Each row below holds a small network's activations on one input, seen along a few directions.
In each table, some parts of the input vary, and every possible input appears once, in random order.
A made-up example of a description, with smaller parts first: one of 5 places around a ring, together with either a single point or one of 11 places along a line or (one of 3 separate values, together with one of 6 places along a line).
Shared parts are said once, and a part with two or three values counts as separate values.

Rows:
row 1: [ -3  -2  -2 -18 -38   7  -3   8   4  -1 -25]
row 2: [-21 -45  -2  -6  26 -11  44   9  10   7 -15]
row 3: [  5  36   9 -30  62  -4   6   5  -1  26  13]
row 4: [-18  18  -1  -9 -36   1  16  14  12  -3 -28]
row 5: [ 18  23   9 -30  52  -3  22  -2  -2   5 -19]
row 6: [-29  40   6  -2 -11 -11 -19  13  26   8  15]
row 7: [  7  19  20  -6  45  42  34  -5 -37  -9 -11]
row 8: [-15  19   6 -12 -13  -4 -39   5  18  11  18]
row 9: [  6 -22 -25  -6 -22 -19  15   0 -12 -10   1]
row 10: [  4   0  -5   4 -15 -14 -36  11   3  -2 -19]
row 11: [-13  27  11  -1 -21 -14  -2   9  22  -6 -16]
row 12: [ 34 -12  -9  32  -9  35   6 -35 -16 -13  18]
row 13: [ -6   0 -16   0   2 -31 -22  -5  -1   5  43]
row 14: [-13 -34  13   1  38 -27  25   6  19   7  -3]
row 15: [-28 -21  12   1  49 -27   9  11  20  27  29]
row 16: [  0   2  23  13 -32  40  -8   9 -15 -16  -2]
row 17: [  4  -5   8  29 -24  34 -22  20 -24 -14  -8]
row 18: [ 36  -8 -19   7  -2 -14  -8 -43  11   3   6]
row 19: [-16  22  25  22 -31  32  11  13  -9 -17  -5]
row 20: [  0  -9 -17  -2 -30   1 -17  18  -6   1 -31]
row 21: [ 19   4 -23   8   8 -11 -26 -41  12  20  36]
row 22: [  9 -16  -1  24 -16  15   9   1 -29 -28  24]
row 23: [ 10  13  -6 -38  39  14  39   1 -11   4 -32]
row 24: [ 31 -17 -32   1 -16   1  11 -36   2   4  -5]
row 25: [  2   7  11 -11 -23  -7 -22   2  14  -4 -13]
row 26: [-13  12  -9   4  -4 -11 -54  14   7  13  11]
row 27: [ 10 -12 -12   0  -8 -34  -5  -7  -3 -11  13]
row 28: [-21 -38  26  26  32  20  37   6 -13  -7   6]
Changing only one part turns row 9 into row 22. The same change can be made to row 4. Which row results? -> row 19
What do these inputs look like to the network? -> one of 4 places along a line, together with either one of 2 separate values or one of 5 places along a line
Which other rows does row 14 become when the choice among 2 separate values takes its other values? List them by row number. -> row 5

Rows:
row 29: [  0  -5   1 -17  56 -15  15 -15  24  28  -6]
row 30: [  5   0 -17  25 -37 -15 -49 -13   4  -1  35]
row 31: [-17 -19   0 -23  53 -39  21  14  12  20  -4]
row 32: [ 23   6  -5 -12  18  19  36  -9 -27 -11  -9]
row 33: [-13  38   1   1 -38  -2 -50  15  11   2  14]
row 34: [-14 -22   0   9 -40   3   1  22  -2 -15 -21]
row 35: [  4   6  -8 -28  48 -27  41 -14  14  16   6]
row 36: [-22  16  22  12 -36  25   4  18   1 -12 -11]
row 37: [ -2 -22   3  35 -35  14   5  -8  -3 -18  13]
row 38: [-24  19  23 -21  58 -15  23  11  19  17   7]
row 39: [  6   3  -5   5 -45  11  19  -9  -3 -20 -13]
row 40: [  6  -8   6  16 -37  23  -6  -7   9  -7 -24]
row 41: [ -5  19  25  -4  28  31  19  16 -24  -6  -9]
row 42: [ -5  -1 -20  -1 -42 -26 -53  17   5   2   3]
row 43: [  1 -20   1  -7  24   9  16  20 -27  -7 -19]
row 44: [ 14 -21   4  16  28  23  21  -9 -28  -9  17]
row 45: [ 17  13 -13   5 -39  -7 -60 -10  17   8   0]
row 46: [ -6 -22   3  -3  55 -23  25 -16  11  19  33]
row 47: [ 13  24 -25  -7 -47 -17 -36 -15   5  -6  10]
row 48: [ 20  -5   4  -1  27  31  10  -9 -16   2 -21]
What do these inputs look like to the network? -> one of 4 places along a line, together with one of 5 separate values
Changing only the choice among 5 separate values turns row 32 into row 48. The same change can be made to row 47. Which row results? -> row 45
Which other rows does row 36 become when the choice among 5 separate values takes its other values? List them by row number. -> row 34, row 37, row 39, row 40
Which other rows does row 33 become when the place on the line of 4 takes its other values? List them by row number. -> row 36, row 38, row 41

Rows:
row 49: [  5   8 -12  -7  -1 -13 -27  -2   3   6   5]
row 50: [-15  -3  10  -5  -5  -4  10  18   4  -3 -17]
row 51: [-16   9  15   2  -1   7   4  18  -4  -5  -1]
row 52: [ -9  10  15   1  -7  13  -6  12   4  -1 -12]
row 53: [  5 -24  -6  10 -10  -2  11  -4  -3 -11  -3]
row 54: [ -6 -10  -6  -5   2 -29  -5   0  14   7   4]
row 55: [ -2  15   5  -8 -10  12 -11  16  -7  -4 -15]
row 56: [  8  -2  -1 -14  47 -13  17  -7   7  17  10]
row 57: [ 17   6  -7   9 -21  11   1 -17  -8  -8   2]
row 58: [  3 -12   0  17  -7   9   5  -5 -11 -11  13]
row 59: [ -8  -5  -9  -4   1 -19  -9  -2  13  12   9]
row 60: [  4 -18  -8  11 -12   8   7  -6  -4  -5   2]
row 61: [ -8   1  -1   1   6 -17 -12   0   6   6  20]
row 62: [-16   3   8  -4  -7   6   6  16   3   2 -12]
row 63: [ -3  26   7 -10 -15  11  -1   6   2  -5 -12]
row 64: [  5  18 -10  -8  -7 -14 -17 -11  12   6   9]
row 65: [ 19  -6 -10  10 -16  11  -9  -6 -17  -7  -2]
row 66: [ -5   8  11 -11  41   9  30   6  -7   3 -15]
row 67: [ -1   3  -2   2   1 -12 -21  -6  13  10   9]
row 68: [ 10 -10  -1  18 -12  13  -5 -11  -5  -6   2]
row 69: [ 13 -16   2  -5  33  12  31 -18 -15  -1   2]
Changing only one part turns row 52 into row 68. The same change can be made to row 63. Which row results? -> row 57
What do these inputs look like to the network? -> one of 3 separate values, together with either a single point or one of 6 places along a line
Which other rows does row 64 become when the place on the line of 6 takes its other values? List them by row number. -> row 49, row 54, row 59, row 61, row 67

Rows:
row 70: [ 20  19  -3 -28  32  -8  24 -10   6   7 -17]
row 71: [ 19 -17 -23  11 -24  -4 -37 -13  -7   6   9]
row 72: [ 25  -8  -9  -1  33 -11  27 -31   0   3   9]
row 73: [-13  19  18  -6  27   5  30  -4   6   9  21]
row 74: [ 19 -37   0  21 -26  44  30  -6 -27 -33 -15]
row 75: [  7   8   8  -9  48  15  -5  -1 -12  14  14]
row 76: [ 11   2 -10 -30  41  -2   3   5  -5  16 -19]
row 77: [-16   2   2  -2 -37 -11 -15  18  23   0 -21]
row 78: [ -3 -13  -7  -1  22 -13  43 -18   7   6  14]
row 79: [ -9  12   0 -27  21 -11  39   2  13  10 -13]
row 80: [  3  10  20  30 -14  61  18  12 -34 -24 -14]
row 81: [-17  -3  22  -3  44   1   2  18 -13   2  15]
row 82: [ 17 -26 -16  -3  42  -4   7 -15 -11  13   8]
row 83: [ -6 -37  -5   4  38 -17  14   4 -11   1   9]
row 84: [-13   7   8  18 -18   0 -40  23  -7  -6  17]
row 85: [ -6   0  -7  -4 -28 -16 -32  29   0  -2 -16]
row 86: [ -9 -24  -2  20 -38 -13 -11   1  18  -4   8]
row 87: [  9  -1  11  -4 -31  38  26  11 -34 -22 -49]
row 88: [ -1  -6 -14  10 -44 -11  -2 -17  13  -6  18]
row 89: [ 24   0 -17   9 -32  -9 -18 -31   3  -8  10]
row 90: [-16 -33   5   8  29 -14  32  -5  11   6   2]
row 91: [ 12  10 -19 -11 -23  -2 -41   6  -2   8 -19]
row 92: [-23   9  18  20 -29   4 -23  12  15  -3  12]
row 93: [ 17  26 -13 -13 -31  -6 -21 -14   8  -5 -18]
row 94: [-21  -7  12 -18  29 -13  28  15  17  10 -25]
row 95: [-12 -10   2 -23  38 -16  10  25  -5   5 -20]
row 96: [  5  18  -6  11 -13  14 -48   0  -8   5  14]
row 97: [-15  28   3  10 -34   6 -14  -4  11  -5  23]
row 98: [-25  -1  32   3  34   4  20   9   9   9   8]
row 99: [ -8  20 -10 -13 -44  -9  -6   1  18  -3 -10]
row 100: [  2 -27 -12  19 -28 -18 -28  11  -5  -5  13]
row 101: [ 10  34  -1   9 -21  10 -28 -18   2  -8  15]
row 102: [ 16  25  14  -7  39   9  16 -15  -1   6  16]
Changing only one part turns row 93 into row 101. The same change can be made to row 87. Which row results? -> row 80
What do these inputs look like to the network? -> one of 3 separate values, together with either a single point or (one of 2 separate values, together with one of 5 places around a ring)
Start at row 102 and move only the place on the ring of 5, one step at a time. The first step leads to row 73. Which rows follow, in order? -> row 98, row 81, row 75
Which other rows does row 79 become when the choice among 2 separate values takes its other values? List them by row number. -> row 99

Rows:
row 103: [ -1   8  -2   7 -41   9 -16   6  -2 -11  -8]
row 104: [  5  -6   8  -3  31  14  33  -5 -10  -1  -3]
row 105: [ -1  -3  12  -7  34  12  27   4 -10   1  -8]
row 106: [  7   5  -3  15 -41  15 -16  -4  -7 -14   0]
row 107: [ -2  -2  -1  15 -40   9 -17   5  -3 -12  -1]
row 108: [ -3  -2  11 -10  31   8  32   4  -5   1 -12]
row 109: [  8  -3  -7  14 -41  11 -18  -1  -8 -13  -4]
row 110: [ -4 -12  11  -2  31   7  32   3  -6   1  -5]
row 111: [  6 -13   4  -3  30  10  31  -3 -11  -1  -8]
row 112: [-10   6 -11 -28  55 -56  -9  -6  30  34  27]
row 113: [ -6  15 -21 -10 -12 -53 -58  -7  39  26  26]
row 114: [  2   8  -1  11 -37  13 -22   6  -6 -11  -5]
What do these inputs look like to the network? -> one of 2 separate values, together with either a single point or one of 5 places around a ring
Which other rows does row 104 become when the choice among 2 separate values takes its other values? List them by row number. -> row 106
Which other rows does row 104 become when the place on the ring of 5 takes its other values? List them by row number. -> row 105, row 108, row 110, row 111

Rows:
row 115: [ 31 -22 -21  25 -34  12 -10 -31 -14 -15  13]
row 116: [ -4  21   0   8 -61  13 -36  14   0 -13 -14]
row 117: [-21  17   2 -15 -11 -23 -21  19  22  11  -6]
row 118: [-19  18   7   3 -34  -4 -32  20  11  -1  -2]
row 119: [ 16 -12 -19  -6  38 -30  -4 -27   9  18  30]
row 120: [ -8   8  17 -20  56   5  35   8  -2  11 -10]
row 121: [  8  -2  12  11 -18  45  28   5 -28 -24 -25]
row 122: [ 15 -25 -20   3  16 -24   3 -24   5   8  19]
row 123: [ -9  -6  16 -12  34  10  40  12  -7  -1 -20]
row 124: [-20  32   3 -24  12 -30 -26  14  27  21   4]
row 125: [ -7  -5  19   6  10  30  30  12 -18 -12 -14]
row 126: [ 17 -24 -15  21  -8  -4  -7 -23  -5  -4  24]
What do these inputs look like to the network? -> one of 3 separate values, together with one of 4 places along a line
Changing only the place on the line of 4 turns row 121 into row 123. The same change can be made to row 115. Which row results? -> row 122
Which other rows does row 117 become when the place on the line of 4 takes its other values? List them by row number. -> row 116, row 118, row 124

Rows:
row 127: [  1 -16 -10 -16  47 -13  48 -14  12  17  12]
row 128: [-14  -2   3  36 -25  -4 -16   5   7  -7  18]
row 129: [  2 -12   0  25  23  27  29 -12 -20  -1  11]
row 130: [-16  14  20  -5 -31  34  -6  17   3  -5 -15]
row 131: [ 10   0  29   3  -1  33  17  -7  -7 -16 -20]
row 132: [-12   9  -3  -9 -35  17   5  30 -11 -14 -36]
row 133: [  2 -31  -5  -6  57  -5  13   0  -2  22   6]
row 134: [-18  33   8  10 -14  26  -9  17  -2  -1  -5]
row 135: [-23  28   2 -29   9 -18  11   8  24  22  -8]
row 136: [  6  15  10 -21  39 -17  34  -9  18   9  -9]
row 137: [-21  -6  -5  -5   1 -46   3  -6  36  10  14]
row 138: [  7   0  14 -12  48  -9  -1   6   4  13 -16]
row 139: [ 28  -4 -29   5 -51   1 -19 -10 -13 -11 -15]
row 140: [ 15   0 -23  -7   6 -23 -49 -16  14  19   7]
row 141: [  7 -36 -12   6   3  20  42  -1 -29 -15 -19]
row 142: [  4 -14  -1  -6  38   2  27  -3 -25  -1  26]
row 143: [  8  19  18  18  16  25  14  -5 -12 -12 -10]
row 144: [-18 -21  -2   5  10 -37 -33  12  24  14   9]
row 145: [  3 -32  12  10   6  36  31 -15 -16  -5   1]
row 146: [-11 -21  15  21 -42   3 -13   4  12 -10   8]
row 147: [-18  30   8 -21   0   1 -11  25  -9   1   8]
row 148: [ 12  15 -26 -18  -4 -34 -14 -34  25  15  12]
row 149: [ -8 -26  -7  18 -47 -14  -2  17  -3 -17 -13]
row 150: [ 20  17 -20  -8 -14 -14 -35 -15  -8  -2  29]
row 151: [-21  13   5 -20  19  -9 -25  25  12  26 -14]
row 152: [ 22  19 -20  24 -29  12 -32 -21  -1  -1  17]
row 153: [ 10  17  17 -13  30  -1  13   4 -18 -11   5]
row 154: [-14  -4   2   4  -9 -29 -19  11   2  -8  31]
row 155: [ 25   0  -7   9 -47  19 -30 -22   2  -4   6]
row 156: [ 13  -4   6   0  -4  17  27   7 -20 -26 -40]
What do these inputs look like to the network? -> one of 5 places along a line, together with one of 6 places along a line
Changing only the place on the line of 5 turns row 137 into row 136. The same change can be made to row 154. Which row results? -> row 153
Start at row 133 and move only the place on the line of 5, one step at a time. The first step leads to row 138. Which rows follow, in order? -> row 151, row 144, row 140
Start at row 139 and move only the place on the line of 6, one step at a time. The first step leads to row 155. Which rows follow, in order? -> row 152, row 150, row 140, row 148
Which other rows does row 127 become when the place on the line of 6 takes its other values? List them by row number. -> row 129, row 133, row 141, row 142, row 145
